Each row below holds a small network's activations on one input, seen along a few directions.
In each table, some parts of the input vary, and every possible input appears once, in random order.
Descriptions start from the smaller parts, as in this example, which fits no table here: line(4) and (point or ring(11) or (values(3) and ring(5))).
Shared parts are said once, and a part with two or three values counts as separate values.

Other details of the inputs shift rows strongly along two fixed directions, in all tables alike. That doesn't count.

A family of inputs:
r1: 20.1	0.4	-2.9	-24.4	16.7	-8.9	8.7	-32.3	-8.2	31.3	-21.5
r2: -41.6	-2.5	-21.8	-47.6	42.0	40.1	25.4	64.1	-52.0	-51.6	-10.2
r3: 0.1	-2.0	18.0	86.8	-42.6	11.0	-31.0	-2.2	21.8	18.0	-19.4
r4: -55.2	-56.2	45.0	63.1	-16.3	24.0	-3.5	60.5	-66.7	-61.1	35.3
r5: 26.9	33.2	-10.0	-28.1	16.6	-16.3	3.1	-11.7	24.4	-17.2	3.9
r6: 6.8	16.4	-0.3	-40.5	10.5	-5.5	-3.3	-19.7	-3.7	35.7	-13.1
r7: -53.8	-43.9	-39.8	-11.2	29.7	23.5	64.5	25.0	-50.5	-49.8	-5.7
r8: -5.3	10.1	43.9	68.7	-30.0	25.7	-38.5	8.7	22.2	36.6	-5.2
r9: 24.3	17.2	47.1	77.5	-19.9	8.4	-25.8	18.8	7.1	33.1	-21.4
r10: 1.0	19.5	2.4	-36.8	7.8	-8.2	11.7	-11.2	38.8	5.8	7.0
r11: 16.0	8.0	-23.1	-18.7	-6.3	-22.5	22.3	-16.4	34.6	-10.0	-3.9
r12: 11.7	2.3	33.3	86.3	-28.0	13.5	-9.8	-4.0	3.9	45.6	17.7
r13: 7.8	-16.4	71.6	62.5	-49.4	-30.1	-38.4	13.8	14.5	1.8	26.5
r14: 6.3	24.6	7.6	-29.0	26.9	-22.6	13.8	-4.2	13.1	28.4	-2.4
r15: 2.6	-13.8	-0.4	-4.5	28.5	-12.0	25.7	-38.8	19.1	22.3	-3.3
r16: 4.1	-8.1	-35.3	-6.7	4.2	-22.6	15.2	-32.1	8.0	26.1	5.1
r17: -11.5	14.9	-6.7	-25.3	19.2	-2.6	0.5	-29.2	34.1	4.5	12.3
r18: 3.2	22.8	5.1	-32.4	10.2	-14.4	16.4	-25.6	-1.8	33.3	4.8
r19: -26.8	10.3	16.7	55.1	-31.0	66.0	21.3	61.6	-68.4	-67.5	21.3
r20: -31.0	-21.7	-43.3	-32.9	26.1	46.4	41.9	34.6	-54.5	-60.3	29.3
r21: 2.5	6.4	11.2	-32.9	11.2	-14.2	24.5	-9.1	28.2	28.9	0.2
r22: 4.5	17.4	13.7	88.1	-45.4	7.8	-19.0	-5.2	29.7	-5.5	8.0
r23: 30.2	26.9	-15.3	-36.9	16.4	-7.1	-16.0	-5.7	23.3	-15.2	-13.9
r24: 0.4	10.4	-24.2	-38.2	13.8	7.1	-23.6	-17.8	17.7	23.6	8.6
r25: 18.9	8.6	5.2	-12.5	32.9	-25.8	26.0	-16.3	8.3	23.6	-10.8
r26: -40.5	-23.0	-36.3	-21.7	17.3	18.3	67.1	27.1	-76.8	-43.6	-6.0
r27: 15.6	4.7	54.5	79.2	-34.2	7.2	6.4	8.0	23.2	30.2	-1.5
r28: 2.2	-2.4	-15.5	-33.9	17.4	1.1	-11.3	-15.8	7.0	46.9	1.8
r29: 15.0	-18.3	-18.2	-17.5	23.5	-2.1	0.7	-28.1	2.4	41.7	-6.9
r30: 24.7	34.9	15.3	75.1	-43.2	3.5	-39.6	23.9	18.3	-1.6	-17.6
r31: 23.6	20.5	14.8	65.6	-46.8	33.6	-53.3	7.0	18.4	7.6	15.6
r32: 18.4	-15.8	3.3	-25.5	17.2	-8.4	16.5	-16.5	22.5	26.3	-26.3
r33: 3.9	-33.6	3.8	-27.7	8.2	-48.6	-23.6	-29.0	-4.2	10.6	39.1
r34: 8.0	-14.4	-41.4	-15.2	4.6	-13.4	-4.6	-26.6	6.3	28.5	-12.5
r35: 5.1	29.4	-9.0	-44.4	6.7	0.5	-15.4	-21.6	6.7	12.0	-6.6
r36: 6.9	-40.2	-1.2	-36.3	8.0	-39.1	-42.8	-23.3	-6.4	12.9	20.8
r37: -32.2	-9.2	-45.0	-26.5	12.8	24.5	57.9	29.8	-69.5	-64.6	3.4
r38: 15.3	6.2	-23.9	-19.1	14.6	-27.9	1.0	-9.5	10.9	12.4	-34.5
r39: -45.2	-20.5	36.8	48.9	-21.5	69.5	18.4	92.3	-49.7	-23.6	-7.5
r40: 20.9	18.2	-34.5	-27.0	-6.9	-13.5	-5.0	-27.5	2.5	-3.8	-17.7
r41: 20.3	26.4	-26.8	-15.0	9.8	-31.1	11.3	-11.9	19.4	-10.6	-6.9
r42: -42.3	-23.1	-7.0	73.3	-26.8	65.8	5.2	65.6	-46.5	-63.0	-6.1
r43: 6.2	-20.5	-6.1	-13.4	29.0	-2.7	5.5	-33.6	17.4	24.5	-21.0
r44: 10.6	-12.2	-20.1	-23.1	-1.8	-19.4	11.6	-14.0	26.5	12.6	-31.8
r45: 26.0	8.7	-11.4	-41.4	0.4	1.7	-5.6	-11.1	39.5	-14.5	-11.0
r46: -3.5	16.9	-18.7	-29.3	13.6	-1.8	-4.3	-23.7	19.0	21.5	26.3
r47: -51.5	-30.0	-26.3	-33.7	36.6	39.8	52.7	42.2	-65.7	-14.9	22.8
r48: 20.1	16.3	19.0	71.0	-59.5	12.1	-29.2	19.1	34.2	-1.2	-14.8
r49: 4.7	37.6	-1.4	-32.7	23.4	-16.9	1.1	-6.1	23.4	5.3	4.3
r50: 22.7	14.8	-6.2	-31.7	0.6	-7.2	13.8	-16.0	39.4	-16.8	7.0
r51: 13.6	18.9	21.0	76.1	-54.7	5.4	-27.7	-0.4	-4.7	24.3	-19.9
r52: 16.2	-1.0	-49.6	-20.7	0.0	-7.1	-13.1	-23.9	14.1	7.8	-2.8
r53: 11.4	24.5	30.6	75.4	-39.1	23.0	-27.9	-4.8	34.6	-11.9	19.2
r54: -7.0	23.2	35.7	65.3	-34.1	32.1	-51.2	7.1	33.1	13.4	2.0
r55: 11.9	12.6	-17.9	-10.2	14.1	-37.1	20.5	-15.2	12.2	10.2	-16.5
r56: 4.0	13.1	-2.7	-45.9	7.8	1.0	-7.8	-5.4	38.3	7.7	-11.0
r57: 14.1	4.0	-20.4	-29.6	12.3	7.3	-16.8	-29.0	34.3	-15.9	-5.5
r58: 8.9	-0.3	65.7	62.7	-50.6	-30.2	-45.9	-2.3	-15.3	5.4	31.1
r59: 12.0	1.8	68.3	66.3	-33.7	-38.6	-49.4	18.9	0.3	1.1	24.0
r60: 13.9	-19.1	16.6	-39.7	18.3	-54.6	-37.6	-5.2	-1.4	-3.0	-1.8
r61: 11.2	-20.9	14.3	-42.8	1.1	-46.4	-34.4	-26.9	-16.7	1.6	5.4
r62: 16.0	6.9	2.8	-15.8	16.3	-17.9	28.6	-37.1	-6.4	28.8	-3.5
r63: -2.0	-41.7	11.2	-32.2	14.2	-40.2	-38.3	-28.6	8.5	-4.1	6.6
r64: 12.3	5.5	-43.7	-11.4	-0.2	-16.0	6.1	-29.0	15.1	5.4	14.9
r65: 1.4	35.9	-3.6	-35.7	6.6	-8.2	3.8	-27.5	8.0	9.8	11.3
r66: -22.2	-8.5	-32.7	-46.1	18.0	49.2	30.3	36.4	-66.6	-69.4	-3.5
r67: -41.2	-57.4	51.6	47.7	-30.9	29.0	-13.4	85.6	-63.3	-56.9	11.4
r68: -41.8	-39.5	-30.8	-22.8	17.9	18.2	75.7	43.2	-46.4	-48.2	-10.7
r69: -59.6	-32.1	-14.5	-30.0	42.5	38.9	57.7	36.3	-50.5	-31.9	8.6
r70: 9.8	18.0	2.2	-37.6	27.3	-13.8	-5.9	1.7	11.6	30.7	-20.5
Description of these inputs: values(2) and ring(5) and (point or ring(6)).
- Changing only the values(2) part turns r66 into r19. The same change can be made to r31. Which row results? => r20
- Changing only the values(2) part turns r25 into r9. The same change can be made to r33. Which row results? => r36
- A walk changes only the ring(5) part. It starts at r37 and steps to r41. List the rest of the walk in order. => r11, r22, r64
- Which other rows agree with r32 in the values(2) part and the ring(5) part? List them by row number. => r39, r44, r45, r48, r56, r67
- Which other rows agree with r66 in the values(2) part and the ring(5) part? List them by row number. => r1, r6, r35, r40, r51, r61
- A walk changes only the ring(5) part. It starts at r62 and steps to r12. List the rest of the walk in order. => r15, r27, r25

A family of inputs:
r71: -12.8	-13.8	-35.6	-51.0	33.2	-19.3	38.1	-7.8	-10.8	-19.4	5.4
r72: -2.6	0.0	12.7	32.1	-21.8	5.0	6.1	7.2	-7.6	-19.5	13.8
r73: -14.9	-18.3	-1.7	19.4	-5.2	22.8	-0.9	28.0	-37.7	-10.5	-6.9
r74: 24.9	13.3	18.5	51.9	-37.7	-18.2	-53.5	-15.0	39.6	29.7	-3.2
r75: 2.5	-4.9	13.4	30.4	-22.2	2.7	1.2	14.6	-5.8	-22.6	-3.5
r76: 2.0	39.4	-56.8	-48.3	26.4	27.0	40.4	-17.0	20.2	-2.7	-16.3
r77: -14.3	-14.4	-0.9	19.9	-15.2	22.8	-7.2	13.8	-23.8	-27.4	17.3
r78: -4.7	-0.8	-11.5	-59.0	31.9	-12.9	15.4	-10.8	-13.3	2.8	6.5
r79: 38.4	18.6	6.1	-11.4	4.0	-49.8	-9.3	-70.8	65.1	61.0	-1.1
r80: -2.3	-1.5	9.5	37.9	-17.6	-3.6	0.4	20.9	-1.5	-9.9	-5.3
r81: -15.9	-5.5	18.5	9.1	-0.9	18.8	2.2	39.3	-36.6	-14.6	-4.4
r82: 26.7	26.6	31.1	58.3	-33.8	-19.4	-20.5	-25.6	28.9	41.4	5.4
r83: -23.1	-27.6	4.8	22.9	-1.5	31.3	2.3	31.0	-29.8	-8.3	-6.5
r84: 8.2	-7.7	-21.5	-43.3	25.9	-25.4	25.9	-19.1	-3.4	5.5	-17.6
r85: -37.7	-26.0	-16.7	11.3	3.4	30.9	12.9	40.7	-47.5	-37.6	15.7
r86: -23.8	-2.4	12.6	12.5	-0.6	15.1	0.7	36.1	-25.6	-24.9	17.6
r87: 22.5	-1.2	-4.2	-25.9	17.6	-35.2	7.4	-41.2	36.4	33.2	-18.0
r88: -4.1	21.2	-67.4	-63.7	39.3	37.8	54.2	8.1	0.4	-24.2	-30.0
r89: -4.4	4.2	22.4	23.2	-12.1	1.8	-19.9	28.9	-2.8	-10.2	0.5
r90: -13.6	-1.6	19.6	11.1	-7.4	17.6	-4.5	24.3	-22.5	-31.3	19.6
r91: 23.8	19.7	24.0	52.8	-34.9	-9.7	-42.1	-27.5	25.5	45.5	9.0
r92: -2.6	8.4	38.0	29.4	-15.5	8.9	-16.5	8.6	7.7	22.6	13.6
r93: 5.1	-7.7	-11.8	-64.1	27.6	-18.1	2.2	-10.1	0.7	-22.7	-4.0
r94: -6.9	-3.0	33.2	21.2	-8.8	13.6	-11.4	25.0	-4.4	8.0	-3.8
r95: 13.1	-3.6	-12.1	-31.2	15.4	-22.5	-10.0	-49.2	31.4	40.4	3.0
r96: 16.5	-11.5	-24.4	-45.6	10.4	-22.2	-13.5	-32.7	17.1	-4.3	-6.6
- Describe the family of inputs behind these rows. => values(2) and (point or (values(3) and line(4)))
- Changing only the values(2) part turns r94 into r92. The same change can be made to r81. Which row results? => r78
- Change only the line(4) part in r96. List by row number the other rows that result. => r73, r74, r83

A family of inputs:
r97: -6.6	-29.0	-2.1	-52.1	31.7	-30.0	6.6	-17.3	-11.3	10.8	5.1
r98: -17.5	-10.0	-5.8	23.2	-9.5	23.9	0.6	27.9	-28.6	-31.5	5.4
r99: 6.3	9.0	-21.2	-48.7	20.1	-5.9	2.5	-11.7	15.3	-1.4	-7.1
r100: 6.5	10.5	-20.5	-53.6	24.3	-13.1	13.3	-14.1	7.8	-8.6	-4.7
r101: 36.4	32.2	21.0	38.9	-29.0	-16.3	-39.7	-44.6	58.0	59.1	-2.4
r102: -12.2	6.8	19.0	48.5	-15.4	36.7	0.8	35.6	-15.7	1.3	-5.4
r103: -1.4	-24.7	-4.2	-57.8	27.7	-31.3	-6.3	-13.6	-8.9	-8.1	8.5
r104: -11.3	-8.5	10.0	41.5	-22.9	18.5	-2.0	29.9	-21.7	-30.0	3.0
r105: -17.8	-12.1	0.3	38.7	-11.2	27.1	8.7	26.8	-29.0	-9.5	1.7
r106: -17.7	-6.0	12.2	35.6	-11.2	22.4	19.4	32.3	-22.5	-12.4	3.5
r107: 47.9	41.4	35.5	50.4	-42.3	-36.0	-50.9	-41.0	70.9	41.4	3.0
r108: 3.5	-13.5	-25.7	-39.1	23.3	-20.3	23.3	-24.3	2.6	4.6	-9.6
r109: -17.5	4.6	12.1	27.4	-7.3	27.5	18.3	32.0	-23.8	-8.1	-0.8
r110: 1.6	-0.7	-30.4	-52.9	21.6	-3.2	5.5	-17.7	6.8	-7.7	-0.4
- Changing only one part turns r104 into r108. The same change can be made to r99. Which row results? => r102
- Describe the family of inputs behind these rows. => values(2) and (point or ring(6))
- Change only the values(2) part in r106. List by row number the other rows that result. => r107
